A small network was shown many inputs. Here are its activations along a few directions, one row for each input.
Each table varies a few parts of the input and shows all the possible inputs, shuffled.
Descriptions start from the smaller parts, as in this example, which fits no table here: one of 3 separate values, together with either a single point or one of 9 places along a line or (one of 5 places around a ring, together with one of 6 places along a line).
Shared parts are said once, and a part with two or three values counts as separate values.
In the rows, 128 means zero.

Other details of the inputs shift rows strongly along three fixed directions, in all tables alike. That doesn't count.

Table:
r1: [132 149 129 126 138 122 143 127 123 142 109 138]
r2: [119 161 130 118 142 145 140 134 153 122  91 121]
r3: [124 140 121 124 133 123 141 126 115 148 112 141]
r4: [114 169 119 111 163 145 178 125 163 127 108 139]
r5: [126 125 132 148 128 133 107 136 122 107  98 118]
r6: [131 127 138 139 122 101 124 125  88 154 144 164]
r7: [135 134 132 135 130 101 129 118  95 145 140 148]
r8: [123 126 134 155 145 137 132 135 123 108 118 139]
r9: [111 125 147 134 128  91 152 115  81 169 159 154]
r10: [120 162 128 109 136 149 152 136 148 131  94 128]
r11: [131 130 135 126 123 113 131 137  91 147 142 152]
r12: [129 136 125 136 132 118 126 124 117 124 108 129]
r13: [130 107 134 121 137 113 132 112  92 153 135 152]
r14: [136 120 131 147 130 138 112 150 118 113 100 114]
r15: [120 153 135 120 135 132 139 128 116 133 115 136]
r16: [140 104 134 171 123 137  91 145 120  98  90 108]
r17: [142 113 100 117 104 138 106 123 177 106 140  93]
r18: [127 144 107  88 113 140 131 119 186 134 156 116]
r19: [145 103 120 108  90  99 108 119 100 153 229 147]
r20: [137 135  98  95 119 142 131 119 176 138 151 103]
r21: [132 126 120  76 123 149 137 113 185 130 155 116]
r22: [103 151 156 118 134 115 165 125 123 153 135 146]
r23: [113 123 152 147 127 129 137 135 119 120 113 116]
r24: [129 121 142 144 117 106 116 128  83 140 140 157]
r25: [117 126 124 107 113 136 136 121 193 123 156  95]
r26: [131 125 131 154 132 129 106 134 126 111  97 118]
r27: [135 103 120 170 130 131  93 136 112 103  87 102]
r28: [138 135 111 106 117 141 121 124 180 128 148 108]
r29: [135 118 105 118 109 140  99 123 178 105 144  93]
r30: [135 107 136 133 140 123 125 120 115 124 103 134]
r31: [110 146 144 122 137 111 164 121 128 147 123 135]
r32: [137  86 141 155 130 146  99 134 114  93  87 110]
r33: [118 159 134 107 139 122 149 133 108 147 129 147]
r34: [121 142 135 137 148 138 152 131 116 123 131 149]
r35: [129 121 132 147 121 140 112 140 118 108  98 118]
r36: [120 142 145  99 148 122 155 114 120 159 125 162]
r37: [131  97 127 177 140 146 106 152 117  81 105 112]
r38: [129  95 117 182 143 140 109 138 117  90  96 112]
r39: [132 109 145 119 134 120 129 127  91 141 140 150]
r40: [125 157 126 112 136 118 156 123 124 152 115 151]
r41: [126 145  96  84 120 136 136 112 173 139 159 109]
r42: [121 161 130 116 142 150 143 135 148 121  93 117]
r43: [107 138 151 126 135 122 154 139 117 139 125 129]
r44: [128 131 132 136 125 130 123 136 124 125 108 134]
r45: [164  72 122 149  82 109  73 121 102 122 211 118]
r46: [118 144 120 121 135 127 141 126 118 144 106 138]
r47: [153  91 119 126  93 103  89 123 104 134 220 126]
r48: [135 110 104 132 124 150 114 126 187  93 157 102]
Description of these inputs: one of 6 places along a line, together with either one of 3 separate values or one of 5 places around a ring.
- The inputs of r22 and r31 match in every part but the place on the line of 6. If r8 is changed in the same way as r22 into r31, which row does it become? => r4
- Change only the place on the line of 6 in r24. List by row number the other rows that result. => r17, r18, r19, r35, r46
- Change only the choice among 3 separate values in r36. List by row number the other rows that result. => r25, r48
- Change only the place on the line of 6 in r3. List by row number the other rows that result. => r6, r10, r11, r40, r44

Table:
r49: [122 149 154 165 129 104 127 140  83 138 107 163]
r50: [128  80 142 184 108 101  91 137  79 118 116 105]
r51: [125 120 131 151 135  97 142 112  86 149 167 179]
r52: [141  78 108 115  96 124 103 124 128 131 200 107]
r53: [120 161 152 140 169 128 154 124 102 130  99 166]
r54: [126  92 128 146  92 115 101 128 141 119 144  99]
r55: [105 176 136 144 150 113 160 139  95 151  85 146]
r56: [123 193 122  67 122 131 158 117 179 154 176 132]
r57: [119 136 143 127 125 154 116 140 174  97  74  80]
r58: [141  81 131 139 124 123 111 115 128 109 155 103]
r59: [126 147 105  91 116 125 152 122 136 159 195 160]
r60: [143 105 107  83 103 148 119 123 168 120 186  89]
r61: [158 183  77  37 117 123 128  98 164 183 138 148]
r62: [133 152 122 111 137 123 146 130  92 147 158 153]
r63: [125 165 141 124 152 139 143 142  99 132 106 160]
r64: [171  75 117 150  98 100  45 116  66 137  83 128]
r65: [126 146 136 128 145 119 153 116 123 143 151 174]
r66: [129 150 100  89 124 124 153 122 127 161 197 148]
r67: [122 120 139 129 150 164 127 130 181  84  75  90]
r68: [120 159 136 137 171 132 162 124 109 128  93 144]
r69: [140  92 129 123  79 116  94 121 160 124 191 102]
r70: [115 116 117 126 128 167 129 148 173  98  74  94]
r71: [138 105 114  90  99 154 116 129 188 117 175 105]
r72: [103 183 113 114 180 158 186 129 169 127  67 126]
r73: [140  53 133 171 115  99  95 116  86 119 171 121]
r74: [129 136 143 157 139 123 128 147  74 132 111 175]
r75: [119 135 131 128 129 151 126 141 170  99  70  67]
r76: [125 168 132 116 129 108 149 123 108 154 152 140]
r77: [120 111 133 138 144 166 128 135 192  83  68  94]
r78: [136  97 145 143 123 144  97 143 114 100 111 113]
r79: [110 151 147 169 133  95 140 137  67 150 101 169]
r80: [121  82 133 164 132 131 116 127 133 100 101 113]
- The inputs of r54 and r79 match in every part but one. If r71 is changed in the same way as r54 into r79, which row does it become? => r74
- What do these inputs look like to the network? => one of 2 separate values, together with either a single point or (one of 3 separate values, together with one of 5 places around a ring)
- Change only the choice among 3 separate values in r59. List by row number the other rows that result. => r51, r79
- Change only the choice among 2 separate values in r64. List by row number the other rows that result. => r61

Table:
r81: [106 138 166 114 159 158 171 140 163 125  70 142]
r82: [101 158 103 139 187 153 174 124 175 101  68 102]
r83: [122  76 114 208 144 104 115 125  74 111 116 148]
r84: [141 181 123  80 124 106 151 130  68 188 183 166]
r85: [115 139 153  84 111 139 134 124 169 124 192 113]
r86: [132 116 151  92 133 151 147 119 193 115 162 104]
r87: [ 89 164 166 110 142 155 160 153 149 119  73 140]
r88: [ 96 171 155 116 143 164 170 167 155 114  65  80]
r89: [150 143  83  80  93 147 114 145 154 141 161 112]
r90: [145 115  86 161  85 136  88 142 176  84 185  49]
r91: [119  53 155 177 150 132 114 127  88  93 106 101]
r92: [141 146 113 117 136 124 145 105 184 127 192 130]
r93: [114 173 118 135 111  92 163 137  89 178 184 168]
r94: [168  79 126 168 129 139  74 136  94  98  83 147]
r95: [119  85 157 183 102 127 102 175  82 105 100 102]
r96: [119 178 143 134 127  86 147 109  83 163 209 185]
r97: [103 180 132 158 141 133 145 142 128 118  85 157]
r98: [134  59 133 111  61 114  74 101 190 123 138  40]
r99: [127 186 123 100 154 175 125 142 155  98  51 119]
r100: [130 135 119 119 182 136 149 117  82 138  78 154]
r101: [126 133 102 110 170 158 153 125 118 132  55 150]
r102: [131 106 139 179  94  45  97 102  72 159 112 132]
r103: [146 147 103  77 102 138 107 122 139 141 179 158]
r104: [160 151 138  89 150 107 144 104  86 173 172 195]
r105: [113  86 124  88 126 136 158 106 152 147 188 130]
r106: [166  76  88  99  70 113  43 103 179 131 125  57]
r107: [145  79 144 228 130  90  91 132  61 110 124 173]
- The inputs of r104 and r86 match in every part but one. If r94 is changed in the same way as r104 into r86, which row does it become? => r81
- What do these inputs look like to the network? => one of 3 separate values, together with either a single point or (one of 2 separate values, together with one of 4 places along a line)
- Change only the choice among 2 separate values in r96. List by row number the other rows that result. => r97
